Each row below holds a small network's activations on one record, seen along a few directions.
After each row come some of the record's fields: U, B, N, Y, V.
The largest differences between rows may come from other fields.
Strong random noise was added to every row along 22 fixed directions; ignore it. To show where, here is one row again and again, with new noise each time:
[ -69 -134 -254  305 -163  -20  100 -490  500  220  585  -20  290  253
 -162  315 -220 -210   47 -107  105   34  356 -371   96  -98  -69  -78
 -109  -47 -227   46 -107  -93 -105  222  136 -156 -482  262 -108   22
  -80  393]
[-463  -81 -266 -160  -15  476 -173    5  425 -217   62  132  -18  187
   75  -53  181 -320   88 -136  102  256 -133   84 -125  434 -143 -333
  256 -187 -371  151   85  -68  253  -29  -66  -39 -437   47 -347 -330
  -63 -153]
[ 296  -80 -306  347 -256  -63   74   32  737 -524 -273  290  -92   39
 -187  109 -321  122 -407  -90   23  335  104  127  -52 -219  379 -242
  124  238 -125 -144   38 -154  -95 -208  262   -2  -98   22  545  -98
  137 -296]
[ 366  -19 -114   34 -328  -20  351   24  -79  117  339   72  -69 -192
 -381  198 -108  351  319 -168  175   99   16  219 -153  198  278  681
   60   35 -134  -72   79  -99 -198    9   -3   90 -178 -275  419 -347
  165  -75]
[-148  107 -242 -152   26 -153 -457  -97  202  203  178  121   62  335
  193  761  263 -446 -194  321 -529  134   -1  -41 -281 -404 -183 -148
 -113 -161 -126  292   20 -102  285  353  -94  161 -274  240 -108 -213
 -295 -171]
[ 369  325  -94  -75   52  301  -47 -135  250  141 -120   55   31  201
  468  569  -26 -313 -382 -204  -76  -11  426 -267  -33  403  337 -195
   -3  321  435 -412  -42   -5   19   63  -13   77 -138  224 -118  398
  354   -3]
[-315  366 -158  178  482 -282  269 -306    1  177  -27  440   63 -273
 -324  525  126 -410  468   88 -101 -159 -138  -15   82  397 -163  183
  -14  -72  175  129  199 -173 -239  446 -391 -114   36   55  -33 -278
   66  381]
[  27 -344 -204  -68   48  172  -69  113 -149  245  190 -150  110  190
   10  -58  161  249 -267  -70  301   81    3   70  175 -169 -357 -275
   19  182 -528  115 -346  260   27 -185  198  319  -63 -224 -499  286
 -171  -67]
[ -89 -118  358  313 -282 -115  -23  591  -39  266  323 -369  325  244
  259 -106  323  231 -185   91   -9  186  -63 -405   75   73  -32   69
  351  -50 -277   87 -295  400  324  176  153 -120 -438   88  115 -314
  123  232]
[-332 -243   54 -260   55  238 -327 -128  116  218 -171 -467 -255  133
  337 -231   10 -298  -82    1 -268  -45  -73 -242 -141  -26 -184 -214
 -139  -13  262 -122    5  -49  200 -155  252  131  185  236 -155  -50
  -11  111]
[-310 -113  -85  144  -49 -486  338  392 -418    8 -176  229 -276 -617
 -427 -109 -114  310  165   75 -140  355 -406  258  204 -185  -81  211
 -113   -5 -192  -15 -177   98  -87 -386  107  -17  282 -393  321   41
 -105 -243]
[ 210   23  350 -294 -264 -189  149   42 -274 -303  409  135 -133  407
  415  178 -380  111 -208  408  236  -56  535   33  -73  -68  436  105
  -57 -177  -62  -20  327 -300  438  214 -232 -331 -396  330   43  492
  380  -17]
[   3  133 -132  277   38  293   84 -145 -303  541  514   50  271 -115
 -250  132  145  -41  226 -164 -211  -69  350  -70 -321  429   22   60
 -375 -122   44 -229  -50 -185   69  521  -39  -24   66  263  -82  292
  166   89]
[  69  260   51  -30  106  114  177  279 -107 -476 -211  180 -189 -236
  146  543  333   97    2 -488  215  147  227  114  218 -296  -83  -19
  190  327  224 -388 -133  390 -111  -22 -291 -127   17  -52 -359  135
 -277 -216]
[ 138   83 -317  376  604   92    3   76  467  246   54 -128  215 -197
 -546 -284   75  -43  133  274   67  -98  107    4   15  171  110 -101
 -555   50 -371  -18  101 -161 -165  182  178  334  178 -210  502  477
  139 -211]
[ 340  146  -99    6  -97   12 -187  -14 -248 -273 -256  118 -158   98
 -157  566  219  240   83 -209  156 -169   99  283 -130 -439 -249  322
  131   46   93 -332    5   21  -94  387 -220   95  224  -34 -343 -413
 -239  -10]
[-315 -181   37   79  144  -30  364 -133 -290  -10  305  379  154 -287
 -262 -339  175  132   22   45 -165  174  -61  324 -129   31 -102 -352
  -48   -2 -158  457  -18  -20    1  -10  -62  -29  305   15  223  244
  -61  -77]
[-192  187 -307  329  298 -232   41   55  141 -118 -307  567  211 -110
   66   94   74 -102 -335  128 -298 -116  -90 -145 -123  -15   -9 -130
   92   90  192  182  256 -181   97   23 -412 -413   -8  262 -146   81
  251   53]
[ -27   74   73  287  232  127   56 -354 -328  229  -94  207  -15  -92
  152  419   93  -63 -190 -221 -222  -25    6  -85   54  -85 -409 -205
  228   13  286   80   73 -174 -212  217 -471 -131  171  457 -689 -245
  -97  615]
[  75   10  246 -154  267  128 -378 -388   88  426   -2  -75  -65   23
  -22 -351   74 -554  187  182 -245 -440 -142  -19   28 -166   66  -35
 -200 -421  116  121  233 -315 -108   35 -353 -158 -107  168 -162 -221
 -256  289]
[  92 -173  -77  -50  264  296  198 -189 -263  457 -439 -177 -123 -213
 -110 -245  -56 -357 -284 -527   -7  -14  -34 -142   24  -95 -333 -197
  -83 -149  320   26  180 -113   59 -383 -320 -179   49  267 -159  220
  287  -52]
[ 170 -143  203 -137 -261 -207  143 -186 -329  140  -90   80  231   51
    6 -340 -241   52 -234   58 -104 -227    5 -128   87 -335  -26  263
  -23 -353  291  362   47   81  153 -179 -131 -346   60  -19  171  183
   -6  -65]
[  26   70 -109  -13  416 -246  274  -96 -196   -2 -142  352 -119  -33
  -61  249  183 -302 -223   85  -64   83  209   42  -90 -325 -179   70
 -273  -57   -5  147  499 -157  252  207 -607 -232  -23  361  107  168
   99 -163]
[ 312  111 -154  212   25  179 -112  -64  -15   78  153  347  180  178
 -291  -83  296  -44  -31   57  198   39  131  208  -82   87    9   29
  -37 -258 -593  -67  152 -182   84  306 -432  -99 -303   18 -116 -154
  -30    8]

[-172  -55  -55  139  124   31  161  225 -280  -12   83 -357 -324 -297
  165  419 -350  313  -30  -46  -89  243  349 -318  211 -543 -353  379
 -459  -64  118 -188  180  -31   82  -31 -109 -110   96  257 -450  498
 -246  -86] : {U: u3, B: b2, N: n2, Y: y2, V: v2}
[-219   31  219   -9  286 -222   58  259    5   48 -133 -230 -403 -232
  177  -20 -213 -266   93   41  -25  -81   34 -183  209    3  247 -192
 -231  176  265 -423   23 -102  -17 -161   86 -133   -8  187    4  338
  178  108] : {U: u2, B: b1, N: n1, Y: y1, V: v2}
[ 100  256  133 -167 -375  -44 -234 -480 -410  212  419   45   74  -91
 -131   -7  -29   45  270  168 -180   14    0  187 -142 -118   80 -138
  -13 -288 -122  -37 -281 -279 -220 -134 -119   33   48 -184   62  260
   11  326] : {U: u2, B: b2, N: n1, Y: y1, V: v2}
[  92 -410  -57  117   26   78   80 -246  -10   96  167  212  132  359
 -221  -79 -209 -122 -131 -148  173 -277  226  198  -10  114  -15 -340
 -189   28  -67   38  -69  -55   54  489  351   93  143  285 -272  -35
 -188  -26] : {U: u2, B: b1, N: n2, Y: y2, V: v1}
[-267  231 -178 -157 -530  -23 -116 -558   15 -116  266  159  202   49
   75  216  -36  -15  179    9 -156  130  123 -157 -115  102  -17  -48
   95  -50  103 -177 -386   21  -71 -139  159  -98   43 -172   15  204
   17  312] : {U: u1, B: b2, N: n2, Y: y2, V: v2}
[-154  -20  495   59  258  171   11  203 -149   13  -47 -218 -130  109
  158  237  247 -187   50 -192  199  -35  -44   85  163  143 -193 -589
  440   37   75    7 -160  109    7  344  -40   50  -95  329 -350 -252
  102  339] : {U: u1, B: b2, N: n2, Y: y2, V: v2}
[ -96 -217 -112  118 -256  230 -162  343 -101  278  260  -77   65 -128
 -256 -264  -70  141  242 -270  -21  -79 -276  112  -89   14  -26  157
   94 -319 -251  121  -84  -73   29 -105  -13 -183 -412  -43 -411 -326
 -157 -191] : {U: u2, B: b2, N: n1, Y: y1, V: v2}
[  64  126  237   49  383  -65 -177  458  -46  184 -592  115 -215 -104
   17 -352  300 -410  -30   48  -57 -113 -337  102  227  337  206 -111
  -43  -14    6 -324   40  125   65   19 -138  -15   48  -54   21 -292
  -38 -130] : {U: u2, B: b2, N: n2, Y: y2, V: v1}
[  21  -73  -45 -155  112 -300 -184  362 -172   -5 -237   -3 -268   78
  -90   93   62  -16  250   36  318 -475 -254   92   86 -299  -97  494
   93  -71  -70 -157  181  -26   60   85 -295 -225 -300  -77 -492 -458
  -56   20] : {U: u3, B: b1, N: n2, Y: y2, V: v2}
[ 461  187  -68  168  151 -100  264  -87   81   -5  259  468  -24 -272
 -316  150  129   21  148   -3  110   41  258  250  175  -97  407  283
 -317  171 -238 -234   75  -12 -336   74 -275  -46 -105 -186  241  167
 -291 -132] : {U: u1, B: b1, N: n1, Y: y2, V: v2}
[ 192 -130  -10 -126  299  -73    9   -2 -354  308 -315  100   63   20
  -88 -173  215 -109 -221 -199   55 -487 -207  178 -175 -121 -134 -221
  178  167  280  175   42  -33   -2  -75 -221  -48  153  102 -201   17
  350   22] : {U: u3, B: b2, N: n1, Y: y1, V: v1}
[ -77  112  257  110  345 -146  134  -52   22 -253   44  243 -164  -32
 -148 -148    5 -251  232  173  226  -93  124  187  176   82  166 -210
 -119 -109 -170 -112  267 -217  -45  298 -296 -218  -63  210   28   27
   -9  188] : {U: u2, B: b2, N: n2, Y: y1, V: v1}
[ -28  -22 -220   -7 -120 -166  125 -509   -2  244    5   25   38  -21
  -37  142  -83 -266 -327 -205  -75  442  -45 -100   58 -147 -214 -609
   89  178 -131   88 -288  -39 -192 -511   60  126  -47   25  149  300
  203  233] : {U: u2, B: b2, N: n1, Y: y2, V: v1}
[ -46  338 -478  217  -78 -257 -242   13 -124  -47 -678  366   10 -187
 -263  626 -258  101  -50  117 -314   32 -369   72   58  -18 -289  207
   81 -174  179  -62 -162 -118 -141   50   28  121  358 -281 -213 -202
  -43  -94] : {U: u1, B: b2, N: n2, Y: y2, V: v2}
[-538   71  238   52 -197  166 -191  -32  241 -177  680 -299   55  -37
  -98  102    8 -133  405  203 -244  396 -107  132 -328  182   84 -683
  228 -335 -314  281 -194 -375   54  173  288  139 -256  133  364 -135
   49  192] : {U: u3, B: b1, N: n1, Y: y1, V: v1}
[-321 -401 -161  359 -238  153  273  260  185 -268  166  142   22  -73
  119  175 -336  481 -175 -198 -168  340 -255    0  -85  213 -120   93
  435  105  -12  467  110  -55  -28    1  232   -2  -67  185 -308 -693
 -195   22] : {U: u2, B: b1, N: n2, Y: y1, V: v1}
[-188  230 -115  220   16 -239  -69 -128  332  126   76 -229  145  196
   24  328 -106 -175  250  121   40 -191  202 -470    4  282   -2  134
 -112  124  189 -322  -85   13  -15  412  257   -8  -74  166   93   28
  330  396] : {U: u1, B: b2, N: n1, Y: y2, V: v2}
[-239  295  225 -107  145  -65 -164 -139 -125  139   61   12  -93  -95
   94  256  348 -303  277  234 -359  141 -118   39  -40  144  -78  -54
  -52 -112   58   -7  -58   22  -28  267 -117  169  172   24  129 -222
 -208  197] : {U: u3, B: b2, N: n1, Y: y2, V: v2}
[-268   61  308   92  110  513  -91  236  344 -602  125 -522   36   45
  170 -425  183  383  320   67  437   32  118 -133   74  266 -107  -59
  267  -59 -201  -92   71   89   18  127   60   38   32  -96  -82  -58
    8  264] : {U: u3, B: b2, N: n2, Y: y1, V: v1}
[-216   67 -331  187  256  132 -287  113  535 -106  -70  -88   65  251
 -151  182  326 -193  241  153  158   10   96 -204   92   -5 -347  324
 -241 -155 -420 -151  163  159  175  530  -35   73 -200    1 -219 -399
 -381  -78] : {U: u1, B: b2, N: n2, Y: y2, V: v2}
[ 120  -27  -82   11  -84  100 -167 -254  309  -27 -135 -149   55  313
 -150  125 -623 -335 -163  164   -9   39   54  -77  -13  -91  -69 -168
  -64 -650  -67  385  322 -484  185  132   -8  -47 -311  256  118  -23
  149 -149] : {U: u2, B: b2, N: n2, Y: y1, V: v1}
[ 109  -99   41  -17 -117  166 -497  -71    5  165 -175   54  -40   37
 -218 -420  197 -368   -8 -115 -201 -136 -198  214  -54 -306   66 -322
 -125 -318 -143 -235 -186  -93   26 -106  -13 -105  -34    1 -139 -232
 -405 -122] : {U: u1, B: b1, N: n1, Y: y1, V: v1}
[ -90 -286  153 -347 -171   80 -162  -22  268 -258 -265 -168  -47  582
  328  -17 -210 -189 -350  111   70 -152   52   21 -199   96   46 -451
  276    2  264  218    2    6  422  148  454  117    9  268  161  -70
  360 -178] : {U: u3, B: b2, N: n2, Y: y2, V: v2}
[ -61 -293  185  -43  328  -94   45  -39 -110   79   69  211 -411 -228
 -242 -517   53 -187   91  113 -127 -112   -3  486  -92 -177  301 -435
 -421  157  -95 -164  111 -248  -69  -33   70   44  326  185  217  206
 -101 -125] : {U: u1, B: b2, N: n2, Y: y1, V: v1}
[  -2 -122 -204 -236  265 -116  281  -72 -368  596   67 -136 -250 -162
 -144  293   25 -211  247 -334  188 -327  -30  -41 -106  173 -106  288
 -121  287  257 -224   68  -93  -84  -63 -109   28  -79   66 -243   43
  418  170] : {U: u3, B: b2, N: n1, Y: y1, V: v1}
[  45  326 -112 -413  -58  293   95 -517 -266 -146 -100  109  130  135
 -192   91  255 -233  305 -289  391 -114  141  179 -276  477 -213  -32
  225 -159  129 -103   52  -73   63  138 -295    7   77 -143   53   79
  456   86] : {U: u3, B: b2, N: n1, Y: y1, V: v1}
[ -16 -248 -263  -73 -185 -329  117 -258  -81 -128  442  524  350  223
 -366 -142   67  100   40  114  159 -261   69  319 -200 -276   28  -27
  -58   15 -336  350  -57   -5   73  167   26 -161  -88  -98   38   76
 -144 -136] : {U: u3, B: b1, N: n1, Y: y1, V: v1}
[-191  478   60 -192  -28  252   -3 -155 -165 -235  -35 -274  394 -106
  331 -118   18  165  157   40   65   21   84 -484  150  163 -339  382
  109 -365  247  228  103  172   38 -229 -403 -229   28 -270 -212  428
    9  137] : {U: u2, B: b2, N: n1, Y: y1, V: v1}
[ 583  384 -125  241 -367  144 -470  -45    0  518 -249  228  446   92
 -161   92  319 -280 -116 -271 -392 -229  -54 -131 -131   52  208  274
    4 -288  223 -342 -290  151  -27  188 -156 -183 -164  -95   10 -347
 -159 -124] : {U: u1, B: b2, N: n2, Y: y1, V: v1}
[-612  -34    3   -1  345 -267  118  241  -31    9  166   27  -53 -435
 -365 -134 -245 -164  446  374 -239  183 -255  128  316 -117 -161    3
 -497 -447 -261  476   59   -3   18    6  121   38   83 -229  149  291
 -535 -446] : {U: u2, B: b2, N: n1, Y: y1, V: v1}
[  83  199  192 -330 -365 -144 -274  -52  125   36  171  440   60 -103
  102 -192   65 -337  188   53 -351 -329 -177  199  -79   -3  755  -51
  100  -76  276  -79 -245   -2  -98 -316  -43 -371 -322 -203  180    0
 -140 -161] : {U: u1, B: b2, N: n2, Y: y2, V: v2}
[-147  125   23 -129   62 -473  102 -289 -302  255  274  -30  -49  -36
 -247  190  231 -302  244  162   83   76   93  -22   11 -240 -131  -84
 -230  -14 -237 -194 -182  -33   15   37 -103  -10  -50  -51  312  284
  138  287] : {U: u1, B: b2, N: n1, Y: y1, V: v1}
[ 292 -134   44 -154   61  195 -108 -200  -15 -285 -688    0 -117  364
  175 -313   22  174 -151   23  171 -381   26   60 -101  210 -168  457
    7  110  389 -126  350  122   75  346   40  215  663   29  -98 -507
  -76    3] : {U: u3, B: b1, N: n1, Y: y2, V: v2}
[-309   21 -165  -78  265 -379  350 -219 -181 -201  205  397   96 -137
 -104  -36  295  257  299  164  274 -294  -29  155  -73  243  -11   61
   90  578    3  -26  -93   95 -229   39   -2   12  353 -247    2  193
  231  393] : {U: u1, B: b1, N: n2, Y: y2, V: v2}
[-153 -125 -280  -72   74  158 -508 -106   83   96 -122  259   15  206
  -57    6  326 -233   -5   98 -390 -228 -216  234 -412  -80 -176  -58
  -99 -120  -29  103   88 -150  175  350  -14  109  164  154 -341 -529
 -374 -164] : {U: u3, B: b1, N: n1, Y: y2, V: v2}
[ -99  353  -47 -193 -381   23 -256 -194  130 -298   21   20  -93   10
  -37  222    8 -290  246   -9  -63  341  167    4   37  -43  114  -96
 -166 -242 -107 -460 -264   38   45  -51  104    6  -76 -220  221  163
 -271 -167] : {U: u2, B: b1, N: n1, Y: y1, V: v2}

Which values does each new row have?
[-245 -177   54   -9 -234 -191  322 -251 -284 -164 -159  308   82  194
 -135 -160   75  -61 -145  -69   64  292   23  123  -41  232 -271 -234
  108  -49  -55   98 -115  221  263  215  174    9  347   87  329 -139
   95    1] : {U: u2, B: b2, N: n2, Y: y1, V: v1}
[-322  224  251 -630 -110  178   19 -266 -483 -323   91  242  -41 -166
  -50  268  112  -96  570 -110  118 -124 -182  454  104   63 -241  -37
  336 -391  195  340 -176  121 -104    9 -251  -42   89 -363 -387  -34
 -375  -78] : {U: u3, B: b2, N: n2, Y: y2, V: v2}
[ -45   44  396  128  280  306   85  164   15 -230   20 -123  -66 -270
 -130   -1   59  -16  201 -273   74 -110  -36  243   53 -112   -8 -448
  276 -120  204  185   32 -101 -181  136 -169  -91    4  185 -116  -54
  -75   21] : {U: u3, B: b2, N: n1, Y: y1, V: v1}
[ 201 -110 -310   91 -111  -23 -145 -424  153  380 -214  -75  -78  259
 -119 -134  244 -333 -230  -91  149  389  115 -285  280 -147 -363  116
 -342    4 -539 -479 -148  235    1 -132  -13  170  -60  -86    3 -174
 -307  211] : {U: u3, B: b1, N: n1, Y: y2, V: v2}
[-227  279 -189  -80  155  198  -39   41  -26  268  -77 -532  -73 -413
  147  249  344   76  333 -188 -394   79  -21 -438 -273   72 -279  659
 -226  176  530 -261   79  172  -66  -89  -34  186  361 -108  148  -51
   42   39] : {U: u3, B: b2, N: n2, Y: y1, V: v1}
[-285   36 -171   57   83   96  149  210  621 -583  -91   66   29  -99
  -51  165 -105   37  226 -141  263   20  -18  -52  191  119   58   51
  206  114   51   73   16  177  -85  -35  161 -111 -201 -180  -18 -102
 -142 -222] : {U: u3, B: b1, N: n2, Y: y2, V: v2}
[-138  179 -208 -266 -144  -59  -32 -423  288 -628 -169  369   62  344
  225  505 -122  -64    8   12  286  -63  136   45  170  128  -83 -134
  293  214  134  -46 -144  169 -113   90  128   58   78 -170 -337    1
 -146  123] : {U: u1, B: b2, N: n2, Y: y1, V: v1}
[ 314  311  195  -42 -210 -130 -198 -303  -46 -277 -237  133  242  485
 -252  100 -264 -165  130  347  256 -333  260   89   48  117   60  119
  -61 -598   33  -53   71 -140  207  682    5  -81   90  -23  275   14
  118  -12] : {U: u3, B: b2, N: n2, Y: y2, V: v2}
[ 248  255  -90  -16 -336  119 -185 -303  -41 -294  142   54   -1  -57
 -114   14   70   62  -16  -89  -16  294   87  158 -278 -302   96 -175
  109 -155 -232 -193    8 -355 -115 -278 -291  -80 -114  -70  191   49
   43   99] : {U: u2, B: b1, N: n1, Y: y1, V: v1}
[ 126 -160   14  331 -147  117 -179  280 -112  312 -124 -213  130  -25
 -159  134  -23   56 -347 -293 -220   74 -116  -12  -75 -324 -170 -459
  177 -116   53   38 -360    3   61   -1  221   41  -30  180  -98  -22
   66 -101] : {U: u3, B: b2, N: n2, Y: y1, V: v1}
[ 120 -226   72 -254  258  286  372 -362  301 -221  296 -156   97  174
  264  147   83 -110 -344 -221   53  162  474  -29 -125 -279  -90 -361
  -88  316  214  507  234  149   34   44   20  234   95  308  280  371
 -115 -263] : {U: u2, B: b1, N: n1, Y: y1, V: v2}
[ 295 -395  298 -132 -379  158 -203 -164  176  279  348 -217 -286   65
   97 -453 -351 -174  -36 -162  -57  -77  119   18  172 -458  432  -92
 -229 -140  -87 -187  -88 -118 -128 -416  143 -199 -410  171 -121   11
 -396   -4] : {U: u1, B: b2, N: n1, Y: y2, V: v2}
[ -67 -100 -200   97  511  287  208   71   91  113  128   51  209 -132
 -184   38  329   32  103 -187   29 -179  -18  124 -170  308 -156  -20
  -55  246   55  289  122   84  -92  320   10  256  228    0  -91  -89
  -78 -152] : {U: u3, B: b1, N: n2, Y: y1, V: v1}
[-112  140  132   39  -97   44 -116  296  223 -165  133 -276  -73 -167
  170  -35 -493  183  115  218   19   48  -33 -122  230  153  368 -164
   25  -54   -5 -112 -161 -162 -134 -333  305   -7 -189 -185  -20  453
  140   14] : {U: u1, B: b2, N: n1, Y: y1, V: v1}
[ 695   53  462 -321 -140  505   38 -207 -286   98  -24 -276   45  228
   77   28  -38 -155 -186 -368  178 -192  486  123  -75 -131  147 -124
  -17 -286  408  -39   56   19  131  191 -142    2   -8  222  153  346
  147 -274] : {U: u1, B: b2, N: n2, Y: y2, V: v2}
[ 119   -9 -175 -166 -313  206 -179 -151 -115 -129  204  296  184  235
   96 -142 -128  122 -153  103  -47 -141  291   87 -245  -35  159   96
 -178 -237  -60   -9   90 -162  277   58 -104 -216  -68   40 -232  362
  -38 -266] : {U: u1, B: b2, N: n2, Y: y1, V: v1}
[ 479 -372  374 -297    5   25  390  168 -345  295 -156 -280  -92    6
   78 -188  -42   70 -158 -462  314 -210 -130   16  278 -302 -124  459
  228   -8  276  404  177  377  -58 -268 -236  -55 -181  -46  -78 -333
 -133 -203] : {U: u2, B: b2, N: n1, Y: y1, V: v1}
[ -88  271 -126  317    7  267 -215 -210  310 -222  172  251  170  -95
 -187 -323   53  136  271  329   26  160   18   31  130  279   43   56
  -96 -309 -545  -76   77 -213 -190   81 -223  -71  -44 -208 -109  -35
 -269  256] : {U: u1, B: b2, N: n1, Y: y2, V: v2}
